A small network was shown many inputs. Here are its activations along a few directions, one row for each input.
In each table, some parts of the input vary, and every possible input appears once, in random order.
Descriptions start from the smaller parts, as in this example, which fits no table here: one of 6 places along a line, together with either a single point or one of 9 places along a line or (one of 3 separate values, together with one of 5 places around a ring).
Shared parts are said once, and a part with two or three values counts as separate values.

Other details of the inputs shift rows strongly along two fixed directions, in all tables alike. That doesn't count.

Table:
x1: [ 48 -10  -9 -13 -47  45  -4 -13 -17 -15  -2  11]
x2: [  8  28  31 -27   4   1   5  31  28   1  15  25]
x3: [ 34  -2  17 -18 -27  -2 -11 -15  38 -23  -7   8]
x4: [-27 -14 -31  42  29  -1  10  -5 -39   4 -11 -22]
x5: [  1  41  31 -29  16   3  -3  32   4 -14  10   0]
x6: [ 35  -6   9 -23 -44  20  -3  -6  21   2   2  26]
x7: [ 47 -10 -39  -6 -53  41  17 -26  -8  14 -26  27]
x8: [-11 -28 -18  29   4   7  -4 -13 -29  -5  -1 -19]
x9: [-49  22   7  11  55 -36  -3  16  -9  -2   3 -32]
x10: [ 50   1 -19  -8 -37  35  18 -10  -3   5  -4  33]
x11: [-27 -27 -22  35  17 -14  -6 -19 -28  -1  -4 -31]
x12: [-26  -9 -33  37  27  -8   9 -11 -36   5 -14 -26]
x13: [-47  -7  19   7  33 -40 -11  10  14  12  11 -16]
x14: [-60  -8   8  25  52 -44 -14   5 -11  -3   9 -42]
x15: [ 26  32  20 -29  -9  31   2  27  -4 -16   7  14]
x16: [ 11  11  36 -37 -19   3 -11  17  33  -1  13  18]
x17: [-74  20  23  11  72 -51  -1  34   8  17  15 -19]
x18: [-44 -19   7  24  33 -41  -4   3  12  11  13 -13]
x19: [ 16 -49 -93  52 -33  20  26 -63 -46  32 -45  -1]
x20: [ 21  23  31 -39 -16  10 -16  12  10 -20  14   1]
x21: [ 24 -41 -72  49 -22   2  16 -66 -13   2 -49 -10]
x22: [ 17   9  36 -27 -11   3  -6  18  27  -7  27  22]
x23: [ 16  27  27 -32  -8   9   5  26  29   4   5  27]
x24: [ 11  15  34 -37 -17   8 -10  18  21  -2  20  19]
Description of these inputs: one of 2 separate values, together with either a single point or one of 5 places along a line or one of 6 places along a line.
Changing only the choice among 2 separate values turns x18 into x2. The same change can be made to x13. Which row results?
> x19
Change only the choice among 2 separate values in x4. List by row number the other rows that result.
> x8
A walk changes only the place on the line of 5. It starts at x20 and steps to x14. List the rest of the walk in order.
> x11, x1, x8
Change only the place on the line of 5 in x5. List by row number the other rows that result.
> x4, x9, x12, x15

Table:
x25: [ 30 -48 -55  23 -35  11   8 -43 -37  24   3   1]
x26: [ 14 -56 -95  31 -64  25  21 -70 -22  39 -45  32]
x27: [ 58  -7  13 -12 -42  28  -5 -10  29 -23 -20   8]
x28: [-37 -41  -8  51  33 -42   3  -7 -16  25  13 -17]
x29: [-90 -19  -3  41  63 -64  14  10  24  37  -3 -13]
x30: [ 78  16  32 -40 -48  28  -6   4  26 -39  -7  22]
x31: [ 57  12  -3 -10 -35  70   4   6 -28 -47  19  25]
x32: [-13  12  81 -49   8 -10 -18  51  52   8  41  26]
x33: [-25  51  68 -60  20 -23 -22  43  70  -5   5  23]
x34: [-15  45  74 -50  25 -20  -8  49  76  -4   4  16]
x35: [-55 -51  -3  42  21 -31 -13 -18   4   1   3 -31]
x36: [ 16 -75 -57  62 -32  14  13 -49 -26  37 -16   0]
x37: [-37 -24  16  36  30 -42 -10   4   2 -12  19 -31]
x38: [-11   2 -61  20 -10  37  25  -1 -68  37 -32  -7]
x39: [ 66  27  25 -53 -35  18 -14   5  21 -40   4   8]
x40: [-30   6  -7  13  34 -48 -13 -32 -12 -15  -3 -45]
x41: [ 47   6  -4  -9 -15  59  13  13 -32 -10  24  36]
x42: [-38   4 -46  56  56  -3  35   5 -36  13   0   5]
x43: [-90  14  27  19  67 -24 -22  45 -46  -5  20 -65]
x44: [ 23 -79 -77  35 -79  39 -10 -83 -34   3 -30   4]
x45: [-36  -7  -5  15  18 -37 -14 -27 -18  -9  25 -39]
x46: [  5  72  50 -62  19 -25  -6  23  40  -9  17   5]
x47: [ -3  55  49 -53  20 -26   4  55  45   3  36  25]
x48: [ 64  21 -15 -31 -58  78  -4  -3 -55 -26 -35  -6]
x49: [-34   1 -19  51  68 -12   6  -1 -37 -35  -8 -33]
x50: [ 65  21 -18 -31 -39  23   8 -12  14  -6 -17  20]
x51: [-49 -38  -7  38  38 -43 -11 -20  12  -4 -24 -39]
x52: [ -2  27  33 -17  13 -23  15  37  34  11  17  29]
x53: [-38  73  53 -12  90 -19   8  70  20 -26  20   2]
x54: [-66  32  -8  19  64 -16   5  32 -40  16 -28 -48]
x55: [ 23 -72 -54  58 -44  21   3 -54 -21   3 -20 -15]
x56: [ 85  17   7 -32 -64  50  12  -2  43  -2 -27  42]
x57: [  0  38  59 -33  10 -12   9  56  64  13  21  36]
x58: [-31 -23  -8  26  21 -37 -13  -9 -12 -12  22 -38]
x59: [-71 -37   7  19  31 -42 -21  -3   5  29  15  -5]
x60: [ 91  24   5 -37 -62  41  16  -4  28 -10 -22  44]
x61: [  7 -17 -77  26 -23  -5  29 -63 -34  33 -16   4]
x62: [ 50   9  27 -59 -59  35 -28  -9  35 -30 -14  30]
x63: [-57 -18 -23  34  37   2  -3  13 -74  33  -1 -41]
x64: [ 50  25  29 -62 -44  22  -7  -2   4   2  38  29]
Changing only one part turns x58 into x47. The same change can be made to x55. Which row results?
> x57
Changing only one part turns x64 into x40. The same change can be made to x59. Which row results?
> x62
What is each input in this table made of?
> one of 5 places around a ring, together with either one of 2 separate values or one of 6 places along a line
List by row number the other rows that have the place on the ring of 5 in common with x53.
> x33, x34, x46, x50, x54, x56, x60

Table:
x65: [ -9  -8 -81  32  -4   2  24 -45 -49  31 -43 -17]
x66: [ 30  37  66 -84 -41  13 -15  36  50   7  35  45]
x67: [-82 -47  -5  54  54 -54 -16  -6 -17  13  16 -45]
x68: [  3 -68 -46  38 -32 -17  -6 -68  -8  12  -9 -13]
x69: [-101  -14   61   24   86  -80  -33   36   20   -8   46  -48]
x70: [-13   6 -29  22  22   5   5  -6 -43  -6 -19 -29]
x71: [ 18 -66 -57  30 -51   1   0 -70 -16  21 -16  -1]
x72: [ 58 -31 -29   6 -56  18   7 -46  33  -7 -41  22]
x73: [-19  32  35  -6  44 -17 -14  29  -3 -36  10 -33]
x74: [ 73 -16 -25 -11 -70  77   0 -21 -39 -21 -10  16]
x75: [-16 -12 -78  65  34 -19  42 -32 -34  29 -24  -2]
x76: [ 23  65  44 -64  -1   4  -7  32  28 -20   9  12]
x77: [-50  38  70 -26  56 -58 -10  51  77   3   6   3]
x78: [ 47  14   6 -11 -19  29  -9  -7 -12 -47  -6 -13]
x79: [ 49  69  62 -73 -14  39 -13  50  15 -44  17  15]
x80: [-37  26  37 -14  37   2 -10  49 -15  -3  22 -12]
x81: [ 11  23  69 -58 -18  16 -22  47  27  -8  42  24]
x82: [-38 -46 -48  61  25 -37  29 -26  -7  48   6   9]
x83: [-40 -16 -65  57  34  -5  14 -24 -68  16 -34 -44]
x84: [-42  12  16  16  59 -61 -15  -3  14 -27   1 -47]
x85: [  5 -51 -39  51  -8 -26   4 -57  26  -5 -40 -13]
x86: [ 38 -29 -24  15 -36  44  -6 -25 -39 -25  -8  -9]
x87: [ 39  22 -36  14  -1  43  37   7 -32   3 -10  27]
x88: [ 46 -12   3 -37 -66  23  -7 -20  19  12   8  32]
x89: [ 24   4 -24   3 -11  -3  -1 -33  -7 -22 -18 -15]
x90: [ 23  30  55 -47 -10  -8  -8  25  76 -13  -4  29]
x91: [ 22  74  43 -66  -4  40   1  59  -4 -11   8  17]
x92: [ 83  22   4 -33 -53  45  35  11  54   9 -11  82]
x93: [-57   6  26 -15  26 -41  -8  22  20  37  22  -1]
x94: [-55  13  -5  24  62 -58  -5  -5  -4  -6  -6 -43]
x95: [-19  15  39 -34  -3   8 -10  40   4  18  30  16]
x96: [-11   2  19   5  19  -1  16  35  10  19  37  32]
x97: [-23 -13  51 -13  12 -49 -29   2  46 -14  33 -12]
x98: [-88 -19  14  27  56 -46 -12  22 -12  26  25 -30]
x99: [ -2  -6  27   6  13   4 -20  10  -9 -38  17 -23]
x100: [ 70  14 -53 -24 -67  55  18 -38 -27   4 -35  22]
x101: [ 15  -1 -25  27   6  35  30  14 -31  10   8  25]
x102: [-30 -30 -46  43  12 -28  16 -31  11  34 -44  -6]
x103: [ 47 -23 -40   8 -52  66   4 -24 -53  -7 -16   6]
x104: [ 43  14  -7 -32 -49  30  17  -2  34  22 -31  45]
x105: [-37  26  26 -11  31   9  -4  47 -23   7  17  -7]
x106: [  2 -56 -13  34 -18  -2 -17 -34 -13 -14   8 -19]
Changing only one part turns x102 into x80. The same change can be made to x92. Which row results?
> x101
Changing only one part turns x85 into x84. The same change can be made to x90. Which row results?
> x94
What is each input in this table made of?
> one of 6 places around a ring, together with either a single point or one of 6 places along a line
List by row number the other rows that have the place on the ring of 6 in common with x70.
> x73, x78, x79, x83, x87, x91
Change only the place on the line of 6 in x68. List by row number the other rows that result.
> x66, x71, x88, x93, x97
